Each row below holds a small network's activations on one input, seen along a few directions.
Each table varies a few parts of the input and shows all the possible inputs, shuffled.
A made-up example of a description, with smaller parts first: one of 6 places along a line, together with either a single point or one of 11 places around a ring or (one of 3 separate values, together with one of 5 places around a ring).
Shared parts are said once, and a part with two or three values counts as separate values.
In the rows, zero is written as 128.

Other details of the inputs vary at random and push rows far along three fixed directions, the same in every table; ignore that.

A family of inputs:
r1: [122  96 132 156 147  64  88  72 195 166 134]
r2: [153 162 152 110  85 191 162  95 123 117  82]
r3: [106 151 132 162 142 218 155 134 155 130  84]
r4: [111  96 122 113 155  75 120 137 124 136 177]
r5: [116 125 111 157 134 119 112 111  94 137 153]
r6: [121 103 124 112 154  83 116 160 131 126 159]
r7: [127 143  85 126  73 128 135 147  42 133 155]
r8: [146 138 143 103  97 131 137 146  99 121 132]
r9: [ 76 120  77 173 157 114 116 154  85 138 173]
r10: [130 130 125 111 101 137 142 123 108 120 149]
r11: [106 136 101 114 117 147 159 167  54 123 169]
r12: [132  94 139 158 150  44  79  99 194 153 121]
r13: [160 121 176 114 113 110 114 109 177 129 103]
r14: [ 84 123  94 157 166 175 129 192 143 117 135]
r15: [ 96 127 121 161 162 183 134 138 171 131 110]
r16: [145 158 143 129 134 185 151 128 147 115  68]
r17: [128 150 110 102  98 155 158 181  48 112 148]
r18: [147 120 136 147 125  92  96 106 113 132 132]
r19: [105 130 116 148 164 171 128 157 174 117 105]
r20: [132  96 169 134 161  83 100  91 211 148 124]
r21: [176 144 172 100 114 126 136 100 150 126  81]
r22: [158 113 137  74  96  71 115 126 110 112 159]
r23: [ 81 134  82 150 175 183 145 163 124 119 133]
r24: [163  94 140  66  80  27 101 127 102 117 199]
r25: [ 79  90  94 142 196 100 105 149 175 128 167]
r26: [100 133 112 149 177 169 144 136 158 126 110]
r27: [185 156 161  67  57 125 162  86  63 123 121]
r28: [147 136 125  98 111 131 136 140 104 109 130]
r29: [188 169 200 150  93 148 123  56 169 137  20]
r30: [119 153 111 160 102 157 145 109  97 142 106]
Each input here is: one of 2 separate values, together with either one of 4 places along a line or one of 11 places around a ring.
The inputs of r10 and r24 match in every part but the choice among 2 separate values. If r15 is changed in the same way as r10 into r24, which row does it become? -> r14

A family of inputs:
r31: [115 148 124 110 129 169 162 177 124 114  98]
r32: [ 88  90  93 122 188 119 110 190 143 115 190]
r33: [141 170 118 146  99 193 156 136  92 115  91]
r34: [132 165  98 118  92 181 170 149  34 116 132]
r35: [160 119 151  92  68  75 120  93 103 134 154]
r36: [137 134 160 154 129 146 116 100 185 137  84]
r37: [149 147 147 132 123 149 142  90 149 133  88]
r38: [ 93 127 111 159 166 156 129 122 168 133 104]
r39: [146  96 159  83 141  65 114 113 158 109 165]
r40: [ 72  98  57 147 163 103 110 175 110 128 191]
r41: [114 150 119 147 125 186 158 132 107 136 112]
r42: [ 79  96  78 146 166  95 120 179  95 138 201]
r43: [138 169 117 141  98 190 148 130 105 120  95]
r44: [126 128 150 161 183 129 105  99 206 140  74]
r45: [166  98 152  72 109  65 109 128 149 125 160]
r46: [177 127 152  91  71  80 120  94  82 120 127]
r47: [103 131 106 132 122 148 143 139  97 131 152]
r48: [135 131 155 138 144 118 112  98 161 139 100]
r49: [168 123 156  99  67  75 118 106  90 129 149]
r50: [120 111 156 169 176 116  99 110 203 146  94]
Describe the family of inputs behind these rows. -> either one of 4 places along a line or (one of 2 separate values, together with one of 8 places around a ring)
Which other rows does r37 become when the choice among 2 separate values takes its other values? List them by row number. -> r41
Start at r39 and move only the place on the line of 4, one step at a time. The first step leads to r32. Which rows follow, in order? -> r45, r31
